Each row below holds a small network's activations on one input, seen along a few directions.
Each table varies a few parts of the input and shows all the possible inputs, shuffled.
A made-up example of a description, with smaller parts first: line(4) and (point or ring(9) or (values(2) and ring(5))).
Shared parts are said once, and a part with two or three values counts as separate values.
In the rows, 128 means zero.

Other details of the inputs vary at random and push rows far along three fixed directions, the same in every table; ignore that.

Rows:
R1: [159 140 194 140 144 117 130 138  52  94 139 103 133]
R2: [171 124 188 151 104 111 143 142  71 133 128 105 120]
R3: [ 85 133  93 146 128 107 109 107 148 137 118 114 141]
R4: [159 138 202 155 122 130 139 153  89 122 118 116 127]
R5: [107 124 123 110 168 128 162 110 150 191 152 132  79]
R6: [ 86 117 117 155 123 102  86 106 150  90 100 123 170]
R7: [ 90 143 107 158 106  87  94 127 160 104 112 111 168]
R8: [158 127 173 162 130 135 132 150  82 125 129  88 144]
R9: [113 114 117 123 150 125 164  96 129 188 144 164  73]
R10: [ 89 121 120 150 109  96  88 100 152  99 111 126 177]
R11: [ 97 123  97 149 103  99 117  99 138 131 122 139 132]
R12: [120 126 108 129 153 143 172 104 135 182 162 128  99]
R13: [173 117  93  49 106 171 100 170 134  95 117 168 130]
R14: [158 127 208 148 117 130 136 144  81 130 124 104 126]
R15: [113 129 116 122 144 138 181  95 139 172 146 138  74]
R16: [ 99 135 101 148 126  98 130 101 165 111 120 134 145]
R17: [166 116 203 151 113 112 132 146  74 136 126 114 121]
R18: [112 134 108 113 157 129 168 106 135 189 148 127  86]
R19: [173 127 211 145 132 118 140 145  91 122 124 104 134]
R20: [177 139  99  39 117 170  98 178 156 107 129 148 140]
R21: [ 91 131 101 171 109 103 101 126 155  97 124 114 179]
R22: [189 133 104  39 118 172 111 162 154  88 126 160 145]
R23: [167 130 181 156 113 112 146 155  71 121 119 117 125]
R24: [ 89 119 116 155 116 102  84 100 149  97 104 125 174]
R25: [155 136 197 139 138 120 129 169  87 132 122 102 137]
R26: [ 91 124 104 158 115  99  97 103 146  87 101 114 169]
R27: [154 128 197 154 121 138 127 140  73 129 113 108 131]
R28: [105 129 125 126 163 141 175 111 142 167 138 158  77]
R29: [ 86 129 113 150 116 114 113 106 170 121 119 139 131]
R30: [ 88 120  98 165  95  91  96 120 138  92 101 130 157]
R31: [116 123 127 116 177 131 178 107 145 162 141 155  88]
R32: [167 128 183 154 117 130 141 148  88 133 144  85 143]
R33: [170 135 189 145 130 118 154 148  81 112 120 104 141]
R34: [191 130  89  55  88 162 112 160 140  99 128 155 127]
R35: [117 123 117 129 156 123 170 109 144 176 142 170  69]
R36: [ 99 132 103 169  89  84  98 117 149  94 108 136 158]
R37: [ 94 127 101 141 120 103 125  89 151 122 123 127 147]
R38: [158 127 191 156 136 131 131 164  91 126 136 106 150]
R39: [184 121 106  32 114 174 110 151 151  98 133 149 140]
R40: [180 142  87  42 107 166 110 168 155 111 133 132 135]
R41: [154 134 185 153 119 133 146 151  73 116 112 103 127]
R42: [ 86 137  99 153 115 112 127 110 154 110 115 137 137]
R43: [ 81 126 112 145 115 119 112  98 152 129 120 140 136]
R44: [115 119 122 129 162 145 160 106 139 186 162 137 100]
R45: [108 116 116 131 174 145 163 119 143 173 151 141  95]
R46: [ 99 131 112 159 102  89 103 105 163  90 112 115 169]
R47: [ 87 117 108 153 126 114 106 109 168 133 142 122 151]
R48: [160 135 187 155 113 136 138 137  68 125 114 100 130]
R49: [118 135 117 128 147 138 182 101 145 170 143 142  72]
R50: [105 130 105 119 168 130 172 119 135 176 137 129  82]
R51: [ 92 125  92 162 123 120 112 105 149 129 132 116 154]
R52: [170 132  95  33 114 175  93 165 145 119 132 142 142]
R53: [112 132 116 125 143 141 177  94 128 174 142 141  81]
R54: [177 117  92  53 101 172  93 153 129 107 120 165 131]
R55: [153 145  85  49 118 177 102 147 120  77 143 158 121]
R56: [179 135 100  35 116 171  97 175 160 113 133 142 134]
R57: [166 129  92  34 122 177  94 180 147 102 120 144 141]
R58: [ 72 134  96 161 141 108 103 105 136 107 155 122 145]
R59: [178 121  98  33 123 179 107 165 145  84 118 156 146]
R60: [107 115 112 134 176 148 156 110 143 176 151 137  94]
R61: [148 127 198 152 127 135 135 154  79 119 111 112 127]
R62: [123 123 115 112 157 128 183  90 145 169 149 135  84]
R63: [170 134 183 160 119 128 140 154  94 130 141  89 142]
R64: [ 83 132 100 156 114  98  84 122 146 103 103 102 166]
R65: [164 128 187 145 133 122 150 147  76 112 114  99 139]
R66: [ 96 135 103 173 105 101  99 123 161 100 126 115 177]
R67: [121 124 108 120 161 135 172  89 132 166 137 138  91]
R68: [ 84 138  95 144 129  99 119 121 159 126 121 122 143]
R69: [150 126 196 154 128 137 127 146  76 122 110 108 127]
R70: [166 134  78  47 113 165  98 153 111  81 144 166 115]
R71: [174 127  75  57 111 184 109 172 145  93 135 137 154]
R72: [121 126 122 133 168 140 166 119 152 176 158 145  95]
R73: [155 131 192 142 135 127 116 154  78 141 118  94 139]
R74: [ 87 134 108 150  99  88  89 119 158 109 118  99 168]
R75: [ 95 119 117 164  93  87  82 118 157 100 110 138 155]
R76: [117 140 115 131 149 137 183 105 142 164 140 149  77]
R77: [111 118 116 127 161 124 172 112 137 175 141 170  70]
R78: [151 128 191 141 142 127 118 159  81 135 115  94 133]
R79: [157 133 185 156 120 136 139 143  70 118 110  99 126]
R80: [ 95 122  98 165  90  94  87 105 134 101 103 129 159]
R81: [113 117 116 135 168 149 155 106 138 182 154 137  99]
R82: [122 122 122 130 166 142 165 115 155 182 162 139  89]
R83: [ 71 144 104 148 125  90  73 119 129  85 131 112 159]
R84: [ 91 119  98 166  97  94  88 112 135  94 100 127 155]
R85: [104 110 108 129 164 130 161  99 133 178 134 163  66]
Description of these inputs: values(5) and (point or (values(2) and ring(8))).
Changing only the values(5) part turns R70 into R55. The same change can be made to R17. Which row results?
Answer: R14
Changing only the values(5) part turns R38 into R25. The same change can be made to R82. Which row results?
Answer: R56
Changing only the values(5) part turns R64 into R26. The same change can be made to R3. Which row results?
Answer: R67
Which other rows does R69 become when the ring(8) part takes its other values? List them by row number.
Answer: R4, R14, R27, R28, R29, R43, R61
Which other rows does R9 become when the values(2) part takes its other values? List them by row number.
Answer: R11
Which other rows does R63 become when the values(2) part takes its other values? List them by row number.
Answer: R82
Which other rows does R74 become when the values(5) part takes its other values? List them by row number.
Answer: R2, R15, R32, R62

Rows:
R86: [148 121 127 124 111 128 166 118 159 164 127 143 107]
R87: [131 136 116 119 146 128 160 119 128 131 132 147  99]
R88: [173 138 113  75 101 152 109 151 110 102 123 125 130]
R89: [126 133 114 117 149 136 142 124 130 149 154 124 104]
R90: [164 130 162 132  90 118  95 156  91  93 111 111 149]
R91: [132 123 116 118 132 129 145 116 123 155 134 149 100]
R92: [125 131 122 116 163 134 147 130 141 148 137 134 111]
R93: [115 118 159 175 144 115 134 127 108 145 133 104 132]
R94: [163 118 112  92 101 155 110 150 121 104 120 147 135]
R95: [154 123 114  86 117 144 112 140 136  93 117 149 135]
R96: [128 124 119 125 137 143 147 115 124 142 130 153  95]
R97: [130 126 120 115 131 127 142 119 126 151 133 145  90]
R98: [119 130 126 112 151 135 139 136 139 160 136 133 105]
R99: [105 133  61 112 106 129 121 113 205 128 132 125 158]
R100: [131 128 121 117 146 126 155 122 132 138 125 151  98]
R101: [126 125 122 123 136 143 146 116 125 143 129 155  95]
R102: [ 89 130  68 107 136 125 101 120 190 114 123 149 146]
R103: [117 137 115 109 153 136 148 129 129 150 144 119 108]
R104: [ 84 126 120 161 119 116  82 120 153 110 111 123 164]
R105: [110 137 125 150 124 108 102 135 136  90 122 113 170]
R106: [126 122 110 125 151 146 150 124 127 146 152 128 112]
R107: [114 132 140 191 109  92 164  98 145 144 129 114 129]
R108: [127 123 122 115 149 138 136 127 135 168 140 133 113]
R109: [128 123 122 113 129 127 139 119 127 155 127 147  89]
R110: [129 116 162 174 125 112 141 123  91 136 121 119 120]
R111: [159 125 126  81 107 154 109 145 119  95 121 153 134]
R112: [123 127 122 122 155 150 140 125 133 150 142 135 108]
R113: [102 124 113 152 115 118  96 127 131 103 121 100 172]
R114: [127 123 177 162 131 111 139 119  89 126 123 125 119]
R115: [117 117 167 171 142 118 130 130 109 151 126 106 131]
R116: [123 129 121 114 134 126 149 127 127 146 131 149  92]
R117: [121 131 121 114 153 134 143 135 136 153 144 130 106]
R118: [ 88 133  98 173  98  94 113 109 187 114 129 110 176]
R119: [191 135 120  81 100 158 115 158  99  99 132 135 140]
R120: [130 132 175 156 132 116 144 117  79 124 122 111 122]
R121: [125 127 122 115 164 140 150 119 135 137 148 131 112]
R122: [124 130 168 164 126  99 142 132  95 134 121 118 114]
R123: [171 131 121  82 116 152 119 146 119  83 124 142 136]
R124: [134 119 108  89 116 137 107 131 150 101 109 157 133]
R125: [136 128 105  86 103 135 107 148 140 109 114 152 128]
R126: [144 122 112  88 116 140 110 135 142  96 115 153 134]
R127: [160 123 180 125  95 129  97 154  86  87 105 127 154]
R128: [ 75 127  92 177 101  88 106 103 204 125 121 115 176]
R129: [189 134 137  75 106 167 118 157  94  82 130 141 137]
R130: [149 124 121 127 114 129 170 117 157 158 133 139 108]
R131: [186 140 173 127  88 128 102 165  72  84 119 103 151]
R132: [125 137 113 118 136 128 156 123 123 137 139 143  94]
R133: [124 124 177 162 155 112 135 128 109 135 128 105 132]
R134: [ 92 118 114 161 116 112  88 125 147 109 119 116 167]
R135: [120 131 176 162 151 108 134 135 115 144 119 109 131]
R136: [155 123 158 135  90 117  95 149  95 105 106 121 158]
R137: [125 128 122 114 148 135 134 127 136 160 145 128 103]
R138: [119 130 172 165 148 117 138 122  94 128 142 107 133]
R139: [125 123 185 158 153 115 131 131 111 141 121 108 131]
R140: [122 130 173 157 156 115 140 124 100 132 129  93 135]
R141: [149 135 137 150  77 112 125 131 138 105 110 101 167]
R142: [125 133 113 121 139 146 151 110 118 140 130 139  98]
R143: [152 114 107  94 101 152 107 145 129 109 114 151 134]
R144: [100 137 119 150 115 105  97 137 135  96 129 109 164]
R145: [131 131 107 116 135 133 150 110 116 151 135 133 104]
R146: [142 128 126 124 130 136 160 128 166 169 144 126 120]
R147: [ 90 127  71 113 128 142  93 117 179 116 128 149 144]
R148: [129 128 124 115 144 126 154 122 133 140 124 153  97]
R149: [125 131 110 113 151 139 145 120 124 159 147 119 116]
R150: [ 94 125  63 108 124 129  94 117 179 127 133 145 148]
R151: [117 126 180 161 147 117 130 126 102 138 133 111 131]
R152: [199 128 179 131  90 145 111 173  59  80 118 105 159]
R153: [187 137 128  86 103 172 116 159  98  87 126 140 135]
R154: [102 130  80  93 132 145 102 118 157 106 134 134 150]
R155: [117 123 133 111 156 145 136 122 135 153 139 140 110]
R156: [ 98 137 118 146 126 106  99 128 141  97 114 105 171]
R157: [ 94 126 109 157 115 102  86 121 146 113 123 114 171]
R158: [174 140 120  75 114 152 122 157 114  91 114 133 137]
R159: [122 137 112 111 137 129 154 122 121 142 132 133  95]
R160: [126 125 182 159 154 114 134 130 108 136 127 107 132]
R161: [128 125 127 113 142 126 151 124 134 144 118 155  96]
R162: [115 134 164 168 146 124 136 123  97 138 131  96 132]
R163: [133 123 112 120 134 129 146 115 123 153 135 147 101]
R164: [120 124 127 114 158 144 140 121 132 147 145 137 111]
R165: [105 131 113 155 113 107  93 125 133 104 131 110 173]
R166: [129 123 107 121 136 142 154 112 117 145 132 134 101]
R167: [113 135 158 163 141 106 131 122 102 145 135  87 127]
R168: [118 129 165 167 140 105 127 128 107 147 134  98 125]
R169: [120 127 174 163 138 107 123 132 108 154 127 101 124]
R170: [149 124 124 126 112 129 169 118 158 160 132 142 108]
R171: [ 51 124  82 183 101  80  99  90 224 136 114 122 175]
R172: [125 121 125 122 134 143 143 117 125 147 124 157  94]
R173: [123 132 117 124 154 151 146 121 128 142 150 134 109]
R174: [165 132 118  77 117 153 117 143 120  89 117 133 137]
R175: [ 82 132 114 153 117  98  88 130 155 108 119 117 162]
What is each input in this table made of?
Answer: values(2) and line(5) and (point or ring(8))
Changing only the values(2) part turns R131 into R89. The same change can be made to R152. Which row results?
Answer: R106
Changing only the values(2) part turns R172 into R104. The same change can be made to R126. Which row results?
Answer: R160
Changing only the values(2) part turns R124 into R139. The same change can be made to R116. Which row results?
Answer: R175
Which other rows does R93 become when the ring(8) part takes its other values? List them by row number.
Answer: R92, R112, R117, R133, R157, R164, R168
Which other rows does R87 become when the values(2) part takes its other values? List them by row number.
Answer: R105
Which other rows does R125 become when the line(5) part takes its other values? List them by row number.
Answer: R116, R122, R132, R159
Which other rows does R150 become when the values(2) part takes its other values? List them by row number.
Answer: R91
Which other rows does R88 become when the line(5) part takes its other values? List them by row number.
Answer: R90, R97, R109, R131

Rows:
R176: [128 134 143 156 136 111 152 118 122 146 134 107 126]
R177: [130 132 114  99 133 137 143 123 121 149 131 137 101]
R178: [144 130 121 108 151 143 151 123 143 143 137 134 116]
R179: [116 118 132 158 103 114 102 132 136 114 111 125 152]
R180: [124 133 136 142 121 116 107 136 115  95 115 101 153]
R181: [130 139 130 143 110 111 113 135 113 103 115 104 158]
R182: [148 130 120 105 139 142 158 128 138 142 130 131 108]
R183: [144 129 126  96 126 141 150 131 124 148 128 135 101]
R184: [ 90 131 115 157 117 105  98 105 134  94 119 125 145]
R185: [189 129 145  81 118 157 108 166 119 111 121 123 149]
R186: [161 128 134  83 109 149 112 151 126 105 111 135 138]
R187: [120 139 150 156 133  96 147 140 124 142 135 126 111]
R188: [112 131  79 109 130 133 103 122 159 104 132 126 144]
R189: [132 128 122 104 141 141 155 118 138 135 128 143 106]
R190: [120 135 158 155 144  99 144 137 127 138 131 133 114]
R191: [117 125 143 160 132 119 137 125 102 151 129 124 117]
R192: [170 137 120  82 110 148 109 161 111 113 119 120 142]
R193: [143 130 122 104 148 142 156 126 137 140 128 135 112]
R194: [115 117 153 152 145 115 135 118 106 142 126 131 120]
R195: [140 122 117  99 122 153 103 149 128 111 120 143 144]
R196: [ 93 130  71 122 125 139 100 115 170 107 135 139 140]
R197: [144 130 126 114 144 156 150 128 140 144 140 142 112]
R198: [147 122 120 116 134 152 155 131 133 142 136 144 105]
R199: [115 116 146 155 142 114 130 119 103 141 131 123 110]
R200: [114 128 158 148 143 114 133 112 108 140 123 131 116]
R201: [156 131 120  85 121 149 102 157 119 107 119 119 137]
R202: [122 123 151 164 141 123 148 120 119 138 125 129 123]
R203: [123 129  99 100 117 137  94 126 138 106 122 142 129]
R204: [125 129 148 152 134 109 141 121 122 156 130 108 123]
R205: [127 125 153 154 137 111 140 120 128 153 128 111 121]
R206: [113 123 143 163 144 125 140 122 107 134 134 120 115]
R207: [100 124  92 117 152 137 140 109 154 144 154 133 110]
R208: [128 134 137 141 102 110  98 127 108 109 116 122 148]
R209: [ 55 116  37 135 128 111  98  85 188 104 130 156 135]
R210: [150 145 154 136 108 108 106 169 100  99 124 116 148]
R211: [167 126 142  80 121 161 105 165 118 112 133 125 153]
R212: [138 130 155 143 113 133  93 151 106 108 123 107 151]
R213: [118 124 150 153 129 112 142 123 124 157 138 111 125]
R214: [186 129 139  80 106 154 115 167 119 110 114 121 141]
R215: [118 131 112 116 153 152 145 119 144 143 143 145 114]
R216: [171 128 136  95 112 162 106 160 129 115 124 134 145]
R217: [132 133 149 140 128 120 107 138 118  99 120 105 168]
R218: [149 118 120 106 128 141 148 130 121 150 135 145 102]
R219: [121 115 153 157 137 111 138 116 116 145 123 132 118]
R220: [111 126 108 110 156 143 146 116 150 145 149 139 119]
R221: [123 125 157 155 143 119 148 119 126 143 138 116 131]
R222: [ 87 120 115 161 123 102 103 107 138  97 118 133 159]
R223: [153 140 130  89 126 137 108 172 128  97 129 144 139]
R224: [121 130 147 150 132 108 146 123 118 153 120 110 119]
R225: [ 97 132 113 160 101  98 110 103 143 103 115 127 150]
R226: [161 115 133 103 130 146 147 135 120 147 134 144 101]
R227: [134 126 106 120 132 147 155 125 134 145 137 144 107]
R228: [123 130  91 118 110 143 113 126 169 111 129 140 144]
R229: [112 137 150 154 149 102 136 140 114 133 137 124 105]
R230: [120 137  75 109 120 129 109 121 155 111 132 128 149]
R231: [119 119 140 155 112 117 101 134 129 112 109 127 156]
R232: [ 86 121  98 169 104  93 110 101 151 105 118 130 154]
R233: [140 130 164 140 117 134  97 151 108 109 119 114 161]
R234: [151 129 127 101 126 141 146 126 121 148 132 143  99]
R235: [135 121 108 109 134 138 141 122 118 150 139 147 102]
R236: [158 121 139  98 133 151 146 141 131 155 145 129 111]
R237: [125 125 157 153 126 110 139 112 118 145 122 127 110]
R238: [135 128 126  96 154 144 143 133 126 148 127 134 110]
R239: [164 131 122  84 108 153 105 158 118 118 137 122 148]
R240: [114 131 151 148 153 115 149 119 114 135 124 114 126]
R241: [140 129 124  84 118 146 107 145 126 104 114 136 140]
R242: [124 134 143 154 133 109 155 120 119 143 125 109 122]
R243: [162 136 158 129 109 123 101 156  93 112 121  96 159]
R244: [119 121 145 162 127 117 142 125 115 152 125 125 117]
R245: [127 130 150 132 111 119  98 141 104 100 110 108 144]
R246: [122 126 159 152 135 111 137 111 117 143 120 132 114]
R247: [112 124  84 122 138 130 147 103 137 142 144 151 104]
R248: [157 131 163 128 119 128  95 158  95 106 121  93 155]
R249: [109 130 155 146 145 117 149 113 110 130 123 121 120]
R250: [120 128 153 153 129 112 154 113 121 135 122 118 115]
R251: [ 91 124 121 163 123 114 104 119 137 100 116 129 161]
R252: [138 133 116 110 135 151 139 131 125 156 143 137 106]
R253: [134 133 109 119 132 148 153 123 143 149 144 138 109]
R254: [124 124 153 157 134 116 150 119 129 145 140 111 127]
R255: [ 95 136  63 124 114 133 106 111 169 114 134 143 144]
R256: [121 134 155 157 136  97 146 138 130 139 133 129 109]
R257: [136 127 155 135  98 115 108 139 119 106 105 114 148]
R258: [ 93 131 126 154 121 105 103 106 134  95 114 131 155]
R259: [137 118 115 114 144 140 151 117 135 137 136 152 107]
R260: [ 74 127  46 133 116 123 107 101 176 113 128 153 141]
R261: [157 127 138  95 144 147 147 140 124 148 124 133 108]
R262: [100 131 127 146 115 111 105 120 124  92 115 113 146]
R263: [131 128 109 111 134 140 155 122 146 150 150 131 115]
R264: [116 127 154 147 154 115 134 121 117 149 128 113 127]
R265: [139 131 149 147  98 125 104 146 120 116 119 112 156]
R266: [115 136 142 151 131 111 150 113 104 136 128 116 116]
R267: [152 126 168 129 114 132  95 160  96 108 130  96 157]
R268: [141 128 119 110 132 140 153 113 137 137 134 147 100]
R269: [119 132 148 151 126 111 156 115 114 138 124 116 116]
R270: [124 121  98 107 120 147  96 141 137 111 124 140 135]
R271: [ 93 116  63 127 112 118 112 100 181 107 124 155 139]
R272: [138 129 122 109 141 141 150 112 136 135 132 151 104]
R273: [155 121 141  97 142 152 144 139 130 154 143 134 114]
R274: [111 135  90 118 136 129 145  97 139 141 140 150 101]
R275: [122 125 154 162 130 121 138 123 128 154 130 120 118]
R276: [108 132  74 110 115 131 109 119 161 114 141 133 150]
R277: [149 129 119 108 142 143 154 125 143 145 140 129 112]
What is each input in this table made of?
Answer: ring(6) and (point or (values(2) and ring(8)))
Changing only the ring(6) part turns R224 into R201. The same change can be made to R269. Which row results?
Answer: R262
Changing only the ring(6) part turns R256 into R210. The same change can be made to R275. Which row results?
Answer: R252
Changing only the ring(6) part turns R196 into R215. The same change can be made to R206. Which row results?
Answer: R251
Which other rows does R225 become when the ring(6) part takes its other values? List them by row number.
Answer: R184, R258, R268, R272, R274
Which other rows does R233 become when the values(2) part takes its other values? List them by row number.
Answer: R215
A walk changes only the ring(8) part. It starts at R257 and steps to R214. List the rest of the walk in order.
Answer: R205, R236, R275, R179, R226, R237
